A small network was shown many inputs. Here are its activations along a few directions, one row for each input.
In each table, some parts of the input vary, and every possible input appears once, in random order.
A made-up example of a description, with smaller parts first: one of 4 places along a line, together with either a single point or one of 11 places along a line or (one of 3 separate values, together with one of 8 places around a ring).
Shared parts are said once, and a part with two or three values counts as separate values.

Rows:
row 1: [  4.2 -24.7  -1.1  -0.8   3.2 -12.4   1.2 -43.0 -23.5  68.5  48.2]
row 2: [ 88.3  37.5  16.1  17.7 -17.7   5.2  -6.1  16.8  23.0   3.5  -9.8]
row 3: [ 14.5 -23.9   9.3 -35.3  47.4 -35.6  37.9 -27.6 -14.8  30.8 -33.8]
row 4: [-71.2  79.9   0.7 -33.8   3.7  10.4  -5.8  16.0  51.3 -35.8 -25.6]
row 5: [-81.7 -20.1   0.4 -15.6  -8.4  -1.7   9.6 -49.6 -16.2 -13.5  67.9]
row 6: [-26.4 -25.9  -7.0 -49.7  42.1 -24.9  44.7 -24.4  -7.8   4.8 -27.0]
row 7: [-79.8 -20.6  10.5  18.6 -32.1 -18.5  41.2  39.4   6.7 -46.8  38.8]
row 8: [ 51.6 -22.5  43.0 -19.2  48.0 -60.3  18.6 -36.4 -10.6  42.3 -35.8]
row 9: [ 35.4  77.2  13.7 -36.5   3.7  24.9   8.6  12.8  17.8  13.1 -34.0]
row 10: [ 42.0 -27.5  26.6  10.1   3.5 -40.3 -19.9 -49.9  -9.4  81.2  44.8]
row 11: [-64.7  -2.3 -19.1  10.4  23.7  44.9 -22.3   0.6  38.1 -64.6 -35.4]
row 12: [-28.4  -8.1  11.9  -4.3  36.0  24.9  39.4  11.3  18.0  13.5  36.6]
row 13: [ 59.5 -17.0  57.1  12.2  25.4  -1.2  18.9 -11.6  25.1  49.1  23.5]
row 14: [-16.4  78.9  -0.8 -38.6   3.6  26.5   6.2  20.4  29.3  -0.8 -33.9]
row 15: [-17.9 -36.9 -29.9 -14.4 -24.6   3.6 -46.3  -1.8 -60.5 -17.6 -28.7]
row 16: [ 38.3  -1.3 -16.3   9.4  37.0  46.8 -15.9   8.6  10.2  -6.5 -39.3]
row 17: [-66.2 -38.8 -11.9 -12.4 -41.9   8.3 -44.2 -18.1 -49.3 -62.8 -26.0]
row 18: [ 34.2   3.2 -38.8  35.6 -36.7  -4.5 -29.3   1.0 -30.8   4.4  13.9]
row 19: [-75.5  -2.2  15.4  -7.4  37.0  12.2  33.0   7.0  30.7 -35.8  52.2]
row 20: [ 18.7 -34.5   1.3  17.2 -36.4 -20.4  37.4  35.6  14.2  28.5  23.8]
row 21: [-69.2   6.1 -18.0  46.0 -53.2   9.5 -23.2  -9.9 -31.2 -61.1  10.7]
row 22: [ 84.7  -1.2  13.6  12.6  38.6  22.5 -29.5   0.3  12.2  -1.6 -31.9]
row 23: [-30.0 -29.3  -4.0  15.3 -34.3 -11.6  44.2  44.3   6.3   2.8  27.5]
row 24: [ 82.7  73.0  45.9 -32.0   1.1   7.1  -1.0  -1.3  16.8  13.6 -30.2]
row 25: [ 28.3 -32.1 -27.7 -10.3  -9.4 -16.0 -55.1   2.0 -60.1   4.8 -23.0]
row 26: [-68.2 -25.2  -6.7 -58.6  34.2 -30.5  42.4 -33.7  11.5 -45.8 -10.6]
row 27: [-16.2   3.8 -39.0  38.3 -44.7  10.1 -22.2   1.3 -35.8 -17.2   8.9]
row 28: [ 64.3 -40.4  25.8  20.5 -41.5 -43.1  16.9  19.0  32.9  40.6  24.2]
row 29: [ 70.3 -27.9  -5.7  -4.8   2.2 -49.8 -75.3  -0.3 -48.1  13.5 -11.9]
row 30: [-73.8  50.5  -7.1  32.9 -13.0  17.1  -1.3  33.6  28.2 -54.8 -13.6]
row 31: [-16.7  46.5 -18.3  23.5 -13.7  29.8   7.9  38.7  16.8 -16.8 -18.9]
row 32: [ 37.6  43.0 -10.8  19.8 -14.4  25.4   7.3  31.2  14.6   0.0 -16.5]
row 33: [ 80.5   1.0 -18.0  33.8 -31.4 -33.8 -48.8  -5.2 -14.7  12.3  23.3]
row 34: [-12.0  -2.7 -26.8   7.2  31.5  54.8 -14.7  10.9  18.8 -24.7 -41.6]
row 35: [-38.2 -23.5  -9.8 -10.5  -1.6   1.0   9.5 -41.0 -25.7  40.4  54.9]
row 36: [ 17.5 -11.8  25.4   3.3  33.0  19.6  35.8   3.0  15.9  38.4  28.3]
Question: Changing only one part turns row 13 into row 36. The same change can be made to row 10. Which row results?
Answer: row 1
Question: What is each input in this table made of?
Answer: one of 4 places along a line, together with either one of 4 separate values or one of 5 places along a line
Question: Change only the choice among 4 separate values in row 6. List by row number the other rows that result.
Answer: row 12, row 23, row 35
Question: Change only the place on the line of 5 in row 27. List by row number the other rows that result.
Answer: row 14, row 15, row 31, row 34
Question: Which other rows agree with row 19 in the place on the line of 4? List them by row number.
Answer: row 4, row 5, row 7, row 11, row 17, row 21, row 26, row 30

Rows:
row 37: [ 11.8 -47.6 -21.3  36.1 -22.0 -20.0 -15.8  -9.4 -30.5  15.7  32.3]
row 38: [ 40.9  12.0 -19.7  11.1 -35.8  -9.3 -44.0   2.0 -32.6   8.1 -19.8]
row 39: [-15.5  40.5   7.4 -11.4  31.8  20.9  22.7  29.7  38.6  -7.1 -23.1]
row 40: [-32.2  19.4 -16.5   6.4 -30.9  12.2 -23.2  20.2  -6.2 -54.4 -32.2]
row 41: [ -9.3  29.3 -15.9  -2.3   4.8  42.4 -12.3  25.3   6.9 -52.6 -41.7]
row 42: [63.3 25.0 30.7 -4.0 25.2 -6.8 -3.7  7.4 20.6 32.4 -9.5]
row 43: [ 58.0   6.1  32.3 -13.2  18.9 -23.1  27.7  -5.5  28.2  32.8  12.7]
row 44: [-62.5 -12.6   2.6  -7.1 -11.8   9.6  14.4   2.4   5.2  -7.7  37.0]
row 45: [-48.5  12.7  13.3  -7.3   9.3   9.9  48.4  -4.6  14.0   4.6  17.3]
row 46: [-67.1 -15.8 -16.0  27.1 -19.1   4.3  -7.8  -5.8  -8.8 -36.4  33.0]
row 47: [ 33.7 -22.2  30.7   4.5   4.8 -18.6  33.4 -13.2  -0.6  38.9  18.8]
row 48: [ 18.6 -48.7   7.4   3.8 -15.3 -17.1   4.4  -2.4 -11.8  34.4  35.5]
row 49: [ 71.2  32.4  12.6   3.0   9.8  11.7 -25.1  -5.0  17.4  23.2 -30.2]
row 50: [-23.5  33.1   6.8 -23.3  24.9   6.5  49.4  10.3  42.3   0.4   5.0]
row 51: [ -4.8  38.4  -6.2  -2.2  16.5  36.8   4.4  20.2  39.8 -25.2 -48.5]
row 52: [-51.6   0.4 -19.1  16.2 -31.3   3.3 -21.2  12.1 -11.4 -49.6   2.3]
row 53: [  4.7 -76.8   7.2 -22.3  29.4 -46.2   6.5 -39.8 -37.3  33.3  11.3]
row 54: [ 64.6  25.8  -8.0   1.9  -0.8  19.6 -38.7   2.3 -19.2   4.5 -24.3]
row 55: [-75.8 -33.2  -1.8 -39.6  26.7 -17.3  15.0 -47.8 -18.3  -5.6  15.9]
row 56: [ 23.9 -18.2 -26.5  22.5 -35.1 -18.9 -34.8   1.5 -36.3  10.1   8.3]
Question: Changing only one part turns row 52 into row 56. The same change can be made to row 45. Which row results?
Answer: row 47
Question: What is each input in this table made of?
Answer: one of 2 separate values, together with either a single point or one of 9 places around a ring
Question: Change only the choice among 2 separate values in row 49. List by row number the other rows that result.
Answer: row 51

Rows:
row 57: [-49.1  -5.6   3.1  -8.7   5.7  -8.6  12.8 -15.7   8.2  -5.3  31.2]
row 58: [  2.9 -31.5  -1.6   6.3 -12.0 -11.5 -24.0 -11.6 -26.6  -9.8  -5.5]
row 59: [-19.3  26.6   4.9 -26.4  17.4  16.7  17.2  -2.4   5.7 -14.4 -22.7]
row 60: [-40.0 -19.3   0.4 -28.7  15.8   1.3  10.1 -20.9 -10.0   5.5   8.4]
row 61: [ 15.6  29.1 -21.9  15.2 -26.5  13.8 -39.2  22.1  -9.3  -9.1  -9.4]
row 62: [ 76.5 -22.4  24.5  -9.5   3.9 -43.8  13.3  -9.0  -6.1  62.2  17.6]
row 63: [-32.5  37.9  10.0  -7.7   4.3   4.5  17.3   5.6  25.1 -17.9  -6.9]
row 64: [-34.2 -22.1  -1.2  23.4 -12.3   4.1  26.7  13.9   5.1  -8.8  43.4]
row 65: [  6.5   9.9 -11.4  -7.8  22.7   9.3  -0.3   3.2   8.5 -17.4 -34.0]
row 66: [ 20.4   9.7  -4.3  -1.0  -1.5  12.5 -28.0  11.7  -0.3 -24.3 -25.6]
row 67: [  2.9 -10.6 -22.1  25.7 -42.7  -9.4 -28.1 -11.7 -37.2  -1.8  12.7]
row 68: [-14.7 -33.4 -10.2  -4.7  19.3 -12.8  -3.3 -12.7 -14.8   2.4 -10.3]
row 69: [-20.9  16.6   2.4  17.2 -17.4  20.4  23.6  34.6  33.5 -13.7   2.2]
row 70: [86.0 14.9 27.4  6.5 23.2  3.5  1.9 -7.4 18.2 52.4 -1.1]
Question: What is each input in this table made of?
Answer: one of 2 separate values, together with either a single point or one of 6 places along a line
Question: Changing only the choice among 2 separate values turns row 65 into row 68. The same change can be made to row 69. Which row results?
Answer: row 64
Question: Change only the choice among 2 separate values in row 63. List by row number the other rows that result.
Answer: row 57
